Questions about the array below.
1) Report the entry just right of the largest entry.
2) Report the maximum.
3) Report the second largest entry.
4) Report the largest entry in the first column.
5) Report the fifth entry, reading row by row.
6) Report the second entry on the main diagonal.
7) Report the second entry in reading order.
8) Report the 1st entry in reading order.
2,0,11,7,3,2,5,4,7,6,7,15,30,12,-24,1
9,8,10,6,1,4,3,6,6,-12,3,10,-3,1,5,-6
-2,7,7,5,8,-9,6,8,5,12,11,2,-27,10,8,-3
1) 12
2) 30
3) 15
4) 9
5) 3
6) 8
7) 0
8) 2
